[.04 -.81 .20 -.21 .28 .08] : S
[.10 .11 .19 -.22 .05 .24] : X
[.04 -.80 .20 -.21 .05 .08] : J
rest: [-.21 .05]
[.08]
rest: [-.80 .20]
[-.21 .05 .08]

